X =
 -2   -4    1   12   23   26    7    2   12  -12   24   21   -1   21
 -3   -5    0    9   19   26    6   10   11  -12   27   15   -1   27
  9   -7    1   14   20   46    7   15    9  -10   47   15    2   22
  0   -3   -1    8   23   28    5   14   21  -12   23   11    4   23
  8   -6    0   10   21   26    5    2   12  -11   34   16   11   24
 -1   -4    8   20   23   24   12    1   11  -12   24   12    1   23
 -1   -6    4    7   56   27    8    2   11   -6   20   16    2   31
  3   -5   -1   24   20   25   17    2   17  -12   18   15    1   23
  2    7    4    6   18   40   12    9    9  -10   19   13   16   24
  5   -5    5   23   20   30    7   10   15  -11   25   26    0   22
  0   -4    0   10   18   24    7    1   10    3   20   20    0   23
  5   -7    1   18   20   26    7    2   81   -9   24   13    0   39
 -2   -1    4   16   18   27    8    2   10  -13   20   11    3   27
The first entry, reading row by row -> -2
The first entry in the row that holds the largest entry -> 5
The bottom-left entry -> -2
Read off the bottom entry of the column that holds the smallest entry.
-13
The bottom entry of the column that holds the largest entry -> 10
Read off the 3rd largest entry.
47
The last entry of the smallest entry's row is 27
The top entry of the column that holds the smallest entry is -12
The second entry in reading order -> -4
Read off the entry just left of 31.
2
Read off the 5th entry in reading order.
23
The top-right entry: 21
The last entry in the row that holds the largest entry is 39
Read off the largest entry in the first row.
26
Read off the second largest entry.
56
The third entry, reading row by row is 1
Read off the second entry on the diagonal from the top-right corner.
-1
The entry just right of the smallest entry: 20
Read off the entry directly above the largest entry.
10
The entry directly below 47 -> 23
The entry just left of the largest entry -> 2
Read off the fourth entry in reading order.
12
The largest entry is 81
Read off the entry just right of 34.
16

[[ 377 -113 -492 -590  500]
 [  84 -372  -65 -295  726]
 [ 377 -113 -492 -590  500]
 [ 377 -113 -492 -590  500]
 [  84 -372  -65 -295  726]
 [  84 -372  -65 -295  726]
 [  84 -372  -65 -295  726]
 [  84 -372  -65 -295  726]
 [ 377 -113 -492 -590  500]
 [ 377 -113 -492 -590  500]
 [ 377 -113 -492 -590  500]
 [ 377 -113 -492 -590  500]
 [  84 -372  -65 -295  726]
 [  84 -372  -65 -295  726]]
Counting starts at 1.
Find the entry in row 2 and column 1.
A: 84
The entry at row 1, column 3: -492
Find the entry at row 2, column 2.
A: -372
Find the entry at row 1, column 1.
A: 377
The entry in row 1 and column 2 is -113
The entry at row 3, column 1 -> 377
The bottom-left entry is 84
The entry at row 3, column 2 is -113
The top-right entry -> 500
The entry in the bottom-right corner: 726
Find the entry in row 3 and column 3.
A: -492

[[ 284   18  -48  183  309 -226 -177  135  -37  -58  -53  378   10  -56]
 [ 285   18 -125  280  416 -295 -295   56 -183  -77 -197  456 -123 -126]
 [ 240  103   70  193  244 -109  -80  150   26   15  -55  253   54   -1]
 [ 166  212  -34   71  284 -135 -351   81  -14  -44   21  419  -88 -118]
 [ 159  176    7   78  231 -124 -185   67   16  -24   57  377  -84  -19]
 [ 175  -11  -51  123  578 -335 -295  110 -194   33 -121  507   -1 -127]
 [ 216  325  -87   -5  382  -81 -633  124   13  -54  -26  391  -56 -347]
 [ 191  253  -41   40  360 -173 -462  113   -1  -69   -2  456  -77 -253]
 [ 276  162  -71  196  331 -221 -360   95  -48  -96 -107  430 -101 -175]
 [ 285  266   16   62  406 -211 -405  155   38  -46  -54  421  -42 -218]
 [ 188  218   24   65  382 -144 -350  131  -14    6  -35  381  -18 -167]
 [ 283  124  -25  152  240 -198 -123   91   72  -84  -10  349  -61  -77]
 [ 246  251   49   58  336 -100 -308  144   50   33  -24  312    7  -80]]
The maximum -> 578
The third smallest entry: -405
The smallest entry in the last row: -308
The entry in the top-right corner?
Answer: -56
The fourth entry in reading order?
Answer: 183
The entry just left of 13: 124
The first entry, reading row by row?
Answer: 284
The entry directly below -125?
Answer: 70
The entry directly below the largest entry is 382
The first entry of the smallest entry's row?
Answer: 216
The smallest entry in the last column?
Answer: -347
The 2nd entry on the main diagonal?
Answer: 18
The entry directly below -185: -295
The bottom-left entry?
Answer: 246
The top entry of the column that holds the largest entry?
Answer: 309
The 3rd entry, reading row by row is -48
The 3rd-last entry, reading row by row -> 312
The second smallest entry: -462
The 4th entry from the end, reading row by row: -24
The entry just right of the largest entry?
Answer: -335
The entry just left of -253?
Answer: -77
The bottom-right entry?
Answer: -80
The top entry of the column that holds the smallest entry?
Answer: -177
The entry directly below -25 is 49
The largest entry in the last row -> 336
The entry directly above the largest entry?
Answer: 231
The entry just left of the largest entry?
Answer: 123
The 2nd entry from the end, reading row by row?
Answer: 7
The 2nd entry in reading order -> 18
The smallest entry in the first row -> -226

Read these off the matrix that follows. Indices start at 1.
1) Give the entry directly below 609.
2) Give the entry at row 2, column 1.
3) Give the entry at row 3, column 1.
4) Give the entry in row 1 and column 2.
5) Give the entry in the bottom-right corner.
6) Give the entry directly below 623.
7) Give the entry directly below 412.
8) Give the entry just right of 339.
576  456  596  491  395  559  525  574  511
576  511  475  367  517  468  525  535  598
389  128  596  385  486  358  388  182  728
599  620  505  474  425  541  559  691  468
599  401  627  420  364  523  508  495  641
599  839  475  509  517  614  661  731  338
435  347  536  438  486  468  457  339  598
506  839  354  580  609  523  542  691  252
576  401  627  491  273  541  508  495  598
389  729  323  598  639  468  491  574  209
482  456  505  456  456  486  491  417  511
412  511  384  527  547  449  457  456  382
623  292  718  420  242  633  542  535  684
529  565  505  509  456  523  525  574  425
1) 273
2) 576
3) 389
4) 456
5) 425
6) 529
7) 623
8) 598
